These are the activations of a small neural network, seen along a few directions. Each row is one input.
In each table, some parts of the input vary, and every possible input appears once, in random order.
A made-up example of a description, with smaller parts first: one of 5 places around a ring, together with either a single point or one of 9 places along a line or (one of 2 separate values, together with one of 6 places along a line).
Shared parts are said once, and a part with two or three values counts as separate values.
(in the rows, 128 means zero)

Other details of the inputs vary at random and push rows far along two fixed directions, the same in every table; ignore that.

Table:
x1: [135 127 118 113 156 118 129  99 124 104 133 131 118 133]
x2: [134 154 140 161  54 137 132 197 103 140  97 146 125 119]
x3: [160 149 136 142 101 111 137 156  94 143 103 119  99 121]
x4: [133 126 126 128 139 123 142 101 122 113 136 126 113 128]
x5: [179 146 142 135 132 106 135 126  82 154 135  93  86 126]
x6: [143 124 151 165  53 161 146 221 143 146 112 106 129 116]
x7: [ 67 131 136 135 118 156 115 143 178 120 118 177 173 126]
x8: [179 135 139 119 127 107 116 107  91 162 116  91  96 134]
x9: [173 139 139 153  94 115 132 153  76 144 123 111  97 129]
x10: [105 103 109  81 197 114 114  47 133 112 133 121 137 144]
x11: [177 131 147 139 136 101 114 116  93 165 133  93  93 124]
x12: [ 73 133 120 122 110 143 138 148 170  98 118 187 165 125]
x13: [136 127 132 152  54 153 140 239 144 155 100 126 129 121]
x14: [112 139 137 150 118 147 134 139 148 132 134 152 157 121]
x15: [171 149 131 127 134  99 130 129  80 152 120  93  84 124]
x16: [130  89 103 103 169 129 128 130 136 111 132  96 122 134]
x17: [128 119 136 130 144 123 117  96 134 136 144 119 122 122]
x18: [141 133 120 125 158 119 120  99 125 127 140 117 127 127]
x19: [ 60 134 117 131 120 152 129 141 184 110 129 185 187 123]
x20: [104 114  98  81 202 102 124  63 132  97 155 128 127 138]
x21: [ 66 143 130 123 123 170 131 141 183  94 133 186 176 128]
x22: [ 64 131 129 146 117 172 138 127 189 106 141 179 186 120]
x23: [174 128 143 126 120 111 126  99  91 164 126  86  94 125]
x24: [ 62 121 123 139 103 171 137 134 168  84 138 186 174 129]
x25: [177 117 132 138 106 131 132 184 114 145 115  80 101 128]
x26: [175 145 132 147  92 115 124 154  79 140 117 110  95 128]
x27: [118 116 116  96 154 110 117  84 129 134 126 125 131 141]
x28: [178 137 140 134 136 100 106 116  96 161 126  92  91 127]
x29: [ 95 135 133 135 108 132 114 148 158 139 119 160 151 127]
x30: [105  99  88  87 187 101 118  68 120  84 151 136 131 140]
x31: [148 125 153 163  59 159 145 229 139 149 110 113 133 121]
x32: [111 114 133 107 151 136 124  86 142 125 135 138 148 136]
x33: [113 136 138 141 111 144 145 144 141 114 124 160 142 129]
x34: [140 121 119 108 182 109 133  66 110 116 157  99 102 131]
x35: [113 110  96  97 215 106 117  50 130 104 151 117 135 135]
Description of these inputs: one of 5 places along a line, together with either a single point or one of 6 places along a line.
Changing only the place on the line of 5 turns x33 into x3. The same change can be made to x31. Which row results?
Answer: x16
Change only the place on the line of 6 in x19. List by row number the other rows that result.
Answer: x12, x20, x27, x29, x30
Which other rows agree with x4 in the place on the line of 5? List them by row number.
Answer: x6, x17, x22, x23, x24, x34
Change only the place on the line of 6 in x35. List by row number the other rows that result.
Answer: x2, x3, x7, x10, x15

Table:
x36: [119  94  87  99 212 101 128  69 123  77 163 116 116 137]
x37: [ 69 171 159 151  99 150 125 103 164 134 123 209 179 120]
x38: [ 82 127 128 145 115 155 126 163 180 119 138 160 170 119]
x39: [170 120 140 125 125 112 123 133 104 167 125  78  96 130]
x40: [161 189 151 154  89  99 127 104  61 149 116 140  92 123]
x41: [ 96 130 121 148 108 156 141 163 152  89 137 167 152 127]
x42: [122 174 133 131 109 101 118  97  93 145 116 163 118 123]
x43: [156 130 132 136 149 127 135 119 114 131 145  98 113 122]
x44: [184 138 129 131 100 101 138 166  85 157 109  85  81 126]
x45: [ 78 135 117 136  99 159 145 187 170 105 120 173 170 125]
x46: [119  74  88  77 198 106 118  54 121  91 149 105 125 146]
x47: [104 131 129 132 101 160 148 159 153  98 124 159 147 129]
x48: [118 170 129 123 124 103 108  92 101 140 111 168 124 126]
x49: [ 81 132 140 136  95 169 136 171 190 131 119 162 171 123]
x50: [153 185 163 155  88 107 108 126 100 194 101 150 118 119]
x51: [ 90 135 121 142 103 158 149 178 158 102 120 165 158 123]
x52: [182 135 146 141 114 115 136 143 103 166 120  80  88 120]
x53: [ 84 116 144 134 106 172 134 150 178 120 126 156 166 126]
x54: [174 134 134 142 136 112 135 137 102 155 131  83  96 118]
x55: [176 140 120 134 120 101 130 173  89 149 109  93  92 126]
x56: [166 130 136 128  92 117 124 180  98 153  98 102 101 130]
x57: [178 141 135 144 121 109 131 157  99 172 125  79  96 118]
x58: [110  82 107  75 220 118 106  54 152 109 149 103 135 147]
x59: [176 121 141 137 102 118 112 149 104 177 108  81 104 130]
x60: [163 129 154 143 102 139 132 145 111 151 127 100 109 125]
x61: [173 129 113 133 134  92 120 155  89 138 123  94  90 127]
x62: [130 174 161 150 113 121 124  83 112 147 132 159 133 123]
x63: [162 136 140 157 118 128 130 145 112 138 143 106 110 117]
x64: [ 73 109 125 131  89 171 138 157 170  95 117 176 175 130]
x65: [ 89 117 146 145  86 183 132 150 173 117 129 161 174 127]
x66: [ 86 124 132 120 127 158 124 150 188 126 119 152 168 128]
x67: [105  99  98  87 225 117 114  69 157 103 153 111 144 136]
x68: [125  86 102  82 202 118 129  56 119  78 157 111 118 147]
x69: [117  93  81  91 214  96 122  72 125  83 163 114 119 139]
x70: [109 137 121  97 205  90 106   5 121 130 154 147 134 136]
x71: [ 80 116 140 141  80 174 126 165 181 133 118 160 179 128]
x72: [ 75 129 130 145 113 161 118 174 191 119 127 169 178 120]
x73: [162 135 132 137 100 120 145 163 103 138 112 108  98 125]
x74: [110  82  94  72 203 110 122  65 131  87 150 113 127 147]
x75: [119  93 102 105 218 109 120  57 141  96 172 107 127 131]
x76: [108  93  89  70 211 110 121  74 146  84 141 121 132 144]
x77: [188 146 130 150 107 113 147 164  75 140 123  92  83 125]
x78: [ 76 116 131 128  96 168 142 165 169  97 118 173 166 130]
x79: [164 120 133 140  89 131 135 147  92 130 119 107 105 131]
x80: [161 132 145 138 119 134 137 133 119 143 132 101 109 123]
x81: [ 77 111 124 125  88 165 123 171 170 107 106 171 178 133]
x82: [181 119 146 147  97 121 127 139  95 169 118  79  95 124]
x83: [164 187 148 154  84  91 127 113  59 164 107 135  86 118]
Describe the family of inputs behind these rows.
Answer: one of 2 separate values, together with one of 4 places along a line, together with either a single point or one of 5 places along a line
Changing only the choice among 2 separate values turns x56 into x58. The same change can be made to x83. Which row results?
Answer: x37
Changing only the choice among 2 separate values turns x57 into x45. The same change can be made to x63. Which row results?
Answer: x41
Change only the choice among 2 separate values in x82. List by row number the other rows that result.
Answer: x64
Which other rows agree with x58 in the choice among 2 separate values and the place on the line of 4? List them by row number.
Answer: x50, x59, x66, x67, x72

Table:
x84: [128 157 162 137  69 141 119 140 137 181  93 150 140 132]
x85: [ 59 116 106 117 183 167 130 105 192  86 167 162 187 128]
x86: [193 126 115 121 210  86 125  75  79 128 149  75  80 130]
x87: [ 79 110 104  77 180 112 127 100 152  93 136 150 143 140]
x88: [ 77 172 153 156 101 155 124 123 166 141 129 200 174 108]
x89: [107 161 161 159  98 139 116 109 141 138 135 174 158 115]
x90: [137 151 146 160  87 145 122 210 138 156  95 144 142 117]
x91: [ 55  82 101  83 173 140 115  85 164  67 146 174 165 149]
x92: [162 134 157 161  92 151 135 163 105 132 116 118 117 124]
x93: [ 59 105 115  90 188 154 126 110 199  81 126 165 186 139]
x94: [225 159 153 147  76 110 145 168  62 166 106  73  52 122]
x95: [ 69 124 136  92 175 148 127  29 172 100 151 177 176 133]
x96: [224 172 149 149  97  91 143 166  58 171 107  62  40 118]
x97: [ 45 126 112  98 192 134  97  52 189 114 143 190 187 133]
x98: [ 88 105  86 103 165 113 113  88 135  85 137 153 157 137]
x99: [173  83 106 117 183  78 113  78 103 143 154  61  87 133]
x100: [ 89 114 138 138 113 182 132 143 164 104 147 144 170 126]
x101: [149 156 157 150  27 157 136 230 134 159  78 139 121 120]
x102: [193 110 114 120 195  92 117  71  79 131 171  52  86 134]
x103: [ 43 113  99  95 178 152 110 116 204  72 138 190 184 128]
x104: [125 157 141 178  27 155 147 193 102 132  98 156 133 119]
x105: [103 126  81 112 189 107 134  67 116  89 150 145 132 130]
x106: [216 170 182 170  69 100 118 119  40 204 112  81  64 113]
x107: [ 54  83  93 104 191 138 121  92 203  97 155 154 177 127]
x108: [208 146 153 164  87  94 157 169  78 191 120  53  61 107]
x109: [ 80 135 127  92 178 118 109  57 163 135 128 151 155 139]
x110: [104 132 146 155  62 150 145 208 173 162 102 135 146 115]
x111: [ 84  92 110  93 163 146 109  99 162  77 135 149 150 140]
x112: [108 107 123 104 159 160 142 102 158 103 154 123 156 133]
x113: [153 167 170 197  40 163 138 226 128 144 104 152 141 115]
x114: [214 143 139 128 108  86 148 132  45 158 124  78  51 133]
x115: [103 152 150 147 104 167 152 175 166 115 113 161 158 123]
x116: [168  68 100  81 202  86 127  50 111 137 149  54  85 140]
x117: [ 97 142 112 118 103 122 137 157 132 125  99 148 147 124]
x118: [185 123 122 148 152  88 139 113  90 162 150  67  75 113]
x119: [105 132 124 137 134 144 125 126 153  84 145 159 143 130]
x120: [ 98 116 155 175  25 178 135 222 171 155 101 152 158 115]
x121: [139 128 126 130 120 120 108 151 128 120 122 129 121 129]
x122: [189 121 111 118 181  66 123  70  55 118 162  86  64 141]
x123: [190 111 118 108 182  93 120  64  68 111 150  66  59 137]
x124: [ 95 109 106 117 114 134 121 124 124 103 113 149 150 134]
x125: [168  95  83  69 197  70 125  44  69 118 130  73  88 145]
x126: [148 106  89  80 219  63 109  66  88 118 151 100  89 137]
x127: [ 85 120 120 123 115 132 116 152 152 102 131 178 159 135]
x128: [113 163 145 146  78 138 156 185 129 130 115 161 125 124]
x129: [103 124 115  92 162 124 122 123 157 104 121 132 133 131]
x130: [ 63 102 122 144 133 160 139 121 196  88 162 168 182 120]
x131: [106 123  97 106 194 106 131  77 125  90 162 149 121 136]
x132: [137 144 160 158  27 179 137 238 150 176  91 130 149 123]
x133: [136 119 144 146  86 148 159 155 143 144 130 118 126 114]
x134: [ 83 111 142 138  99 183 120 172 176 106 107 173 180 134]
x135: [196 123 124 109 161  89 119 124  84 173 127  38  79 133]
x136: [104  98 111 114 165 141 106 116 161 111 151 125 162 139]
x137: [191 156 152 149 109  82  94 107  75 195 115  96  89 129]
x138: [ 90 109 105 110 176 142 111 122 170 119 146 132 166 132]
x139: [132 170 182 178  14 154 109 187 124 197  82 156 138 123]
x140: [112  98 121  94 165 148 126 110 161 103 121 137 155 143]
x141: [155 135 160 169  34 163 121 225 118 179 100 106 126 122]
x142: [ 91 135 144 150  72 161 141 169 136 104 126 179 145 129]
x143: [197 179 167 143 114  85 130 100  64 196 117  85  70 114]
x144: [186  91 106  96 225  78 100  57  88 117 147  68  92 146]
x145: [152 110  73  85 214  61 112  53  75 120 140  90  94 131]
x146: [174  84 121 122 173  97 134  66  88 130 163  57  78 124]
x147: [208 162 127 173  76  86 136 155  37 159 114  90  71 121]
x148: [132 135 140 124  69 132 137 184 121 143 100 145 124 132]
x149: [120 160 155 159  69 169 151 204 154 149 119 131 150 115]
x150: [ 95 109 127 106 166 167 145 100 171  80 138 158 167 137]
x151: [112 154 127 147 117 146 133 157 149 110 129 160 132 118]
x152: [120 166 126 149  79 131 158 168 112 131 105 146 127 120]
x153: [ 83 141 119 133  80 163 158 148 149  98 113 181 167 128]
Describe the family of inputs behind these rows.
Answer: one of 2 separate values, together with one of 5 places around a ring, together with either a single point or one of 6 places along a line
Changing only the place on the ring of 5 turns x99 into x110. The same change can be made to x102. Which row results?
Answer: x149
Changing only the place on the ring of 5 turns x130 into x108. The same change can be made to x98. Which row results?
Answer: x117
Which other rows agree with x85 in the place on the ring of 5 and the choice among 2 separate values? List them by row number.
Answer: x86, x88, x105, x118, x131, x151
Start at x145 and move only the place on the line of 6, one step at a time. The first step leads to x126. Which rows follow, in order?
Answer: x103, x90, x138, x107
Change only the place on the ring of 5 in x90. List by row number the other rows that result.
Answer: x93, x134, x140, x144
Change only the choice among 2 separate values in x113. List by row number the other rows that result.
Answer: x144
Change only the choice among 2 separate values in x106. List by row number the other rows that result.
Answer: x139
